These are the activations of a small network on made-up records, seen along a few directions, one row for each record.
After each row come some of the record's fields: Dumi, Gorav, Fati, Redup.
Not every record has every field; a missing one is written none.
The largest differences between rows may come from other fields.
In the rows, 500 means zero.
Strong random noise was added to every row along 4 fixed directions; ignore it. To show where, here is one row again and again, with new noise each time:
506 526 417 420 497 541 446 451 377 544 469 459 413 509 517 565 561 475
570 639 446 628 599 496 433 416 444 432 680 397 535 334 608 380 507 494
425 816 269 531 385 362 645 555 529 453 387 710 452 756 564 468 458 577
492 766 346 547 435 422 549 453 444 462 461 537 443 581 509 476 486 532
534 388 481 351 497 533 498 449 376 642 508 325 344 465 393 542 576 440
561 524 467 513 579 552 399 408 384 503 609 364 472 354 553 478 552 463

463 557 444 408 304 386 686 443 538 618 292 405 303 666 156 557 451 468 -> Dumi=t1 Gorav=c2 Fati=m4 Redup=w2
561 173 678 442 595 461 611 706 613 601 650 453 552 481 486 393 523 491 -> Dumi=t1 Gorav=c1 Fati=m3 Redup=w1
478 665 527 636 484 584 385 413 347 272 561 631 614 335 570 578 519 620 -> Dumi=t2 Gorav=c2 Fati=m1 Redup=w2
421 546 298 346 435 537 519 485 494 577 400 551 327 676 541 538 525 451 -> Dumi=t1 Gorav=c1 Fati=m5 Redup=w1
497 351 634 406 528 565 382 558 479 545 344 532 572 561 509 676 526 473 -> Dumi=none Gorav=c2 Fati=m3 Redup=w2
460 697 335 475 501 504 423 470 493 509 376 642 501 646 645 548 475 457 -> Dumi=t1 Gorav=c2 Fati=m6 Redup=w1
432 305 388 351 630 527 486 643 654 641 540 611 484 645 742 449 521 436 -> Dumi=t1 Gorav=c2 Fati=m5 Redup=w2
572 601 611 608 490 428 521 464 549 523 438 365 559 468 368 475 440 473 -> Dumi=none Gorav=c2 Fati=m3 Redup=w1
372 455 342 339 472 584 485 565 483 541 405 744 431 675 670 593 573 498 -> Dumi=t2 Gorav=c2 Fati=m5 Redup=w1
590 603 569 645 587 369 580 502 497 458 787 344 553 287 462 282 469 554 -> Dumi=none Gorav=c2 Fati=m5 Redup=w2
548 883 486 746 362 260 729 399 515 368 584 380 489 420 233 331 377 618 -> Dumi=none Gorav=c2 Fati=m5 Redup=w2
373 584 303 534 415 592 490 350 672 461 429 564 411 544 539 462 423 445 -> Dumi=t3 Gorav=c1 Fati=m5 Redup=w1
485 340 624 426 484 556 489 598 466 502 364 666 577 583 484 688 557 551 -> Dumi=t1 Gorav=c2 Fati=m3 Redup=w1
504 323 549 432 530 371 691 729 667 612 531 558 536 639 522 382 454 503 -> Dumi=none Gorav=c2 Fati=m6 Redup=w1
437 525 455 452 379 631 439 310 455 497 307 500 386 511 378 670 513 456 -> Dumi=t3 Gorav=c2 Fati=m4 Redup=w1
529 589 575 677 552 334 606 603 694 477 529 506 666 526 495 343 362 519 -> Dumi=none Gorav=c2 Fati=m3 Redup=w2
551 468 504 526 670 490 424 512 559 566 648 368 558 432 654 350 462 414 -> Dumi=none Gorav=c1 Fati=m6 Redup=w2
627 383 537 411 639 619 256 363 319 616 558 231 460 297 539 554 573 344 -> Dumi=none Gorav=c2 Fati=m6 Redup=w1
443 711 330 446 360 507 504 361 376 465 447 535 332 561 429 535 530 509 -> Dumi=t2 Gorav=c1 Fati=m5 Redup=w1
535 478 620 580 543 325 661 607 723 598 506 394 576 563 391 348 367 472 -> Dumi=none Gorav=c2 Fati=m3 Redup=w2
394 542 383 523 528 615 302 507 582 406 275 745 636 619 739 663 494 461 -> Dumi=none Gorav=c2 Fati=m4 Redup=w1
543 496 535 493 427 431 580 535 436 504 454 537 443 553 357 537 528 523 -> Dumi=t1 Gorav=c2 Fati=m6 Redup=w1
437 165 572 330 486 617 526 435 645 726 415 322 392 466 331 543 457 367 -> Dumi=t3 Gorav=c2 Fati=m1 Redup=w2
635 803 516 574 486 319 588 377 354 571 598 189 378 427 269 349 474 471 -> Dumi=none Gorav=c1 Fati=m4 Redup=w1
438 574 314 474 602 589 381 547 523 471 527 690 538 609 887 472 551 474 -> Dumi=t2 Gorav=c1 Fati=m5 Redup=w1
506 589 531 625 420 367 653 607 518 328 586 653 564 504 451 439 488 671 -> Dumi=none Gorav=c2 Fati=m2 Redup=w2
565 420 615 480 633 564 404 489 390 542 651 369 562 314 570 475 560 475 -> Dumi=none Gorav=c2 Fati=m1 Redup=w1
460 474 445 429 502 566 437 446 497 561 459 468 452 488 501 550 522 462 -> Dumi=none Gorav=c2 Fati=m5 Redup=w1
509 508 539 668 490 334 731 602 695 424 669 523 563 479 421 267 446 579 -> Dumi=none Gorav=c2 Fati=m4 Redup=w1
543 432 526 492 517 357 683 646 574 559 585 511 482 592 481 358 500 529 -> Dumi=none Gorav=c1 Fati=m6 Redup=w1
551 672 432 691 560 636 260 232 530 377 525 385 583 278 651 469 402 389 -> Dumi=t3 Gorav=c2 Fati=m6 Redup=w1
492 880 460 574 372 440 510 424 326 359 422 624 511 555 436 593 494 620 -> Dumi=t1 Gorav=c2 Fati=m1 Redup=w2
620 605 536 513 438 377 521 336 420 614 434 166 385 395 189 494 433 401 -> Dumi=none Gorav=c2 Fati=m6 Redup=w1
464 578 526 428 421 635 255 366 289 451 188 548 489 515 426 857 575 480 -> Dumi=none Gorav=c2 Fati=m4 Redup=w2
507 600 531 505 543 526 433 507 389 473 459 550 595 485 582 583 531 531 -> Dumi=none Gorav=c2 Fati=m1 Redup=w1
499 559 494 674 566 388 597 676 674 361 617 685 667 564 708 330 454 591 -> Dumi=none Gorav=c1 Fati=m2 Redup=w1
615 427 566 579 633 448 540 519 543 524 747 321 562 311 524 308 459 475 -> Dumi=none Gorav=c2 Fati=m6 Redup=w1
566 531 526 592 573 610 301 328 338 393 633 427 553 239 564 542 527 513 -> Dumi=t2 Gorav=c2 Fati=m6 Redup=w2
547 581 585 348 389 606 358 280 115 577 326 270 351 398 226 771 597 464 -> Dumi=none Gorav=c2 Fati=m1 Redup=w1
452 608 488 526 325 287 767 534 660 568 335 459 430 669 178 459 382 519 -> Dumi=none Gorav=c2 Fati=m4 Redup=w2
625 347 699 507 600 562 336 409 406 570 508 251 587 280 406 586 488 424 -> Dumi=none Gorav=c2 Fati=m6 Redup=w2
539 554 541 641 531 499 409 489 552 387 524 510 623 394 530 499 464 518 -> Dumi=none Gorav=c2 Fati=m2 Redup=w1

Here are new rows. What are their fields?
422 340 397 190 504 711 273 483 292 608 328 616 396 577 617 798 658 462 -> Dumi=none Gorav=c2 Fati=m5 Redup=w1
587 719 527 564 491 527 417 366 277 418 611 400 473 354 440 502 557 547 -> Dumi=t1 Gorav=c1 Fati=m1 Redup=w1
440 488 480 421 498 542 502 565 436 515 468 617 521 571 569 559 540 553 -> Dumi=none Gorav=c2 Fati=m1 Redup=w1
575 442 556 571 645 550 365 395 473 530 638 292 540 258 502 433 519 420 -> Dumi=none Gorav=c2 Fati=m4 Redup=w1
489 467 543 455 565 599 386 497 407 489 550 569 552 427 600 557 567 504 -> Dumi=t1 Gorav=c2 Fati=m1 Redup=w1
520 347 472 322 564 523 485 542 469 696 451 366 369 610 495 513 564 384 -> Dumi=none Gorav=c1 Fati=m4 Redup=w1
508 619 504 574 468 357 633 639 581 437 513 629 581 627 559 423 437 594 -> Dumi=none Gorav=c1 Fati=m2 Redup=w2
528 598 456 619 477 347 678 573 614 419 696 512 506 492 499 268 449 572 -> Dumi=none Gorav=c1 Fati=m2 Redup=w1
338 473 282 368 378 557 555 490 631 537 357 682 331 722 562 545 480 477 -> Dumi=t3 Gorav=c1 Fati=m5 Redup=w2
439 553 402 653 501 541 495 426 718 387 528 592 547 494 607 391 430 486 -> Dumi=t3 Gorav=c1 Fati=m4 Redup=w1
507 506 523 653 523 435 667 460 741 518 697 366 503 363 455 213 379 459 -> Dumi=t3 Gorav=c2 Fati=m1 Redup=w1
485 615 367 561 615 601 278 434 445 384 596 546 557 419 787 480 528 480 -> Dumi=none Gorav=c1 Fati=m5 Redup=w2
511 687 511 585 583 662 213 419 248 296 510 642 666 351 755 661 591 569 -> Dumi=none Gorav=c2 Fati=m1 Redup=w1
520 637 489 595 396 461 561 400 425 422 460 484 439 443 310 535 511 535 -> Dumi=t1 Gorav=c2 Fati=m4 Redup=w1
375 576 347 456 397 456 569 625 601 476 264 805 488 841 569 590 493 526 -> Dumi=t1 Gorav=c1 Fati=m4 Redup=w1
573 591 537 486 466 256 716 632 574 631 434 451 514 670 381 413 404 499 -> Dumi=none Gorav=c2 Fati=m6 Redup=w1
500 196 548 413 614 480 548 675 639 616 578 546 542 541 610 413 524 453 -> Dumi=none Gorav=c2 Fati=m6 Redup=w1
520 460 605 572 521 485 497 539 569 457 492 507 619 464 491 490 470 509 -> Dumi=none Gorav=c2 Fati=m3 Redup=w1
424 541 386 420 498 445 558 557 647 620 361 563 467 726 553 507 442 455 -> Dumi=t1 Gorav=c2 Fati=m5 Redup=w2
571 476 498 469 531 448 554 491 391 526 745 353 405 340 429 378 557 532 -> Dumi=none Gorav=c2 Fati=m5 Redup=w1
548 378 602 558 560 515 490 494 498 483 578 389 559 348 415 499 519 518 -> Dumi=none Gorav=c2 Fati=m4 Redup=w1
